Look-ups in named tables: a row name and a column name give one cell, copied from the table.

Rig:
columns: Timelug, Geb, Sor, Vevoreb, Vosiv, Feg, Vekeg
Nep: [-28.3, 14.8, -8.3, 44.0, 11.7, -5.0, 24.6]
Zos: [-19.7, 15.1, -7.2, -6.7, 8.3, -2.7, 14.4]
Zigo: [-13.6, 8.5, -4.4, 2.3, 9.5, -1.8, 14.7]
Vifofir: [26.2, -1.0, 8.6, 75.3, 16.8, 1.0, 22.8]
Kuped: [2.6, -7.5, 3.9, 79.0, 16.3, -0.8, 25.4]
Gev: [-7.9, -7.3, 0.6, 51.0, 13.8, -1.1, 21.4]
Diz: [21.2, 2.0, 4.9, -22.8, 9.3, 3.0, 5.7]
Ref: [-26.1, -2.0, -4.3, 73.5, 14.5, -4.0, 28.0]
Kasa: [-20.2, 9.6, -5.0, 62.6, 13.5, -4.2, 26.6]
Zoken: [49.5, -12.6, 15.3, 22.4, 14.3, 5.9, 9.4]
Lamilo: [-48.7, 35.3, -18.9, -61.8, 2.4, -6.0, 9.5]
Big: [-4.1, 21.2, -4.0, 10.6, 10.0, -2.3, 16.5]

What is the Vekeg of Gev in Rig?
21.4
What is the Timelug of Big in Rig?
-4.1
What is the Vekeg of Big in Rig?
16.5
What is the Vosiv of Zos in Rig?
8.3
What is the Vosiv of Diz in Rig?
9.3
What is the Timelug of Nep in Rig?
-28.3
What is the Sor of Diz in Rig?
4.9
What is the Vekeg of Kasa in Rig?
26.6
What is the Vevoreb of Kuped in Rig?
79.0
What is the Vekeg of Zigo in Rig?
14.7
What is the Vevoreb of Vifofir in Rig?
75.3
What is the Timelug of Zoken in Rig?
49.5

Fam =
,Ful,Luv,Tuvivez,Nedil,Goze,Vike,Fug,Pufos,Vel
Zatoz,147,154,112,117,132,101,154,118,146
Zereg,155,153,84,127,118,102,120,120,164
Bazav,153,157,108,153,105,140,112,118,165
Laz,159,182,119,116,223,91,161,146,93
Daluke,159,118,147,96,152,84,167,84,118
Gemizu,227,134,111,97,145,136,72,179,132
Vuga,169,157,179,148,113,84,142,104,129
Gam,140,153,114,132,155,122,56,202,186
Defir,125,194,176,79,156,94,122,119,150
Pez,147,139,157,149,155,168,123,113,126

What is the Goze of Laz in Fam?
223
What is the Pufos of Pez in Fam?
113
What is the Fug of Laz in Fam?
161
What is the Goze of Defir in Fam?
156
What is the Vel of Gam in Fam?
186
What is the Ful of Defir in Fam?
125
What is the Pufos of Laz in Fam?
146
What is the Vel of Pez in Fam?
126
What is the Luv of Daluke in Fam?
118
What is the Vel of Daluke in Fam?
118
What is the Nedil of Zereg in Fam?
127
What is the Vel of Zatoz in Fam?
146
What is the Vike of Vuga in Fam?
84
What is the Fug of Gam in Fam?
56
Which row has the largest Vel? Gam

Table Vuku
|  | Rupuv | Bafot | Dosi | Luz |
|---|---|---|---|---|
| Vudosod | 123 | 48 | 61 | 115 |
| Dup | 49 | 49 | 62 | 153 |
| Romipov | 66 | 16 | 44 | 112 |
| Dofi | 61 | 85 | 45 | 36 |
| Maz | 84 | 124 | 66 | 139 |
| Rak | 29 | 63 | 53 | 211 |
| Gamuru | 55 | 180 | 52 | 36 |

Gamuru, Rupuv => 55
Rak, Dosi => 53
Romipov, Luz => 112
Maz, Luz => 139
Gamuru, Dosi => 52
Dofi, Dosi => 45
Vudosod, Bafot => 48
Maz, Rupuv => 84
Dofi, Rupuv => 61

Pilenes
columns: Vodek, Sur, Rosug, Vileru, Fer
Furaf: [178, 216, 183, 110, 85]
Falozig: [115, 199, 212, 162, 96]
Zaga: [162, 218, 209, 132, 55]
Zevas: [207, 220, 161, 74, 40]
Vetedep: [211, 152, 97, 92, 162]
Vipeb: [127, 93, 111, 186, 219]
Dadop: [221, 187, 101, 49, 51]
Lidig: [180, 109, 91, 133, 203]
Kapozem: [113, 185, 221, 192, 103]
Tob: [97, 99, 160, 215, 209]
Sisida: [92, 131, 206, 218, 169]
Zop: [212, 200, 130, 85, 110]

What is the Vileru of Vetedep in Pilenes? 92
What is the Rosug of Falozig in Pilenes? 212
What is the Vodek of Vipeb in Pilenes? 127
What is the Fer of Sisida in Pilenes? 169
What is the Fer of Dadop in Pilenes? 51
What is the Vodek of Vetedep in Pilenes? 211
What is the Fer of Zop in Pilenes? 110
What is the Sur of Vetedep in Pilenes? 152

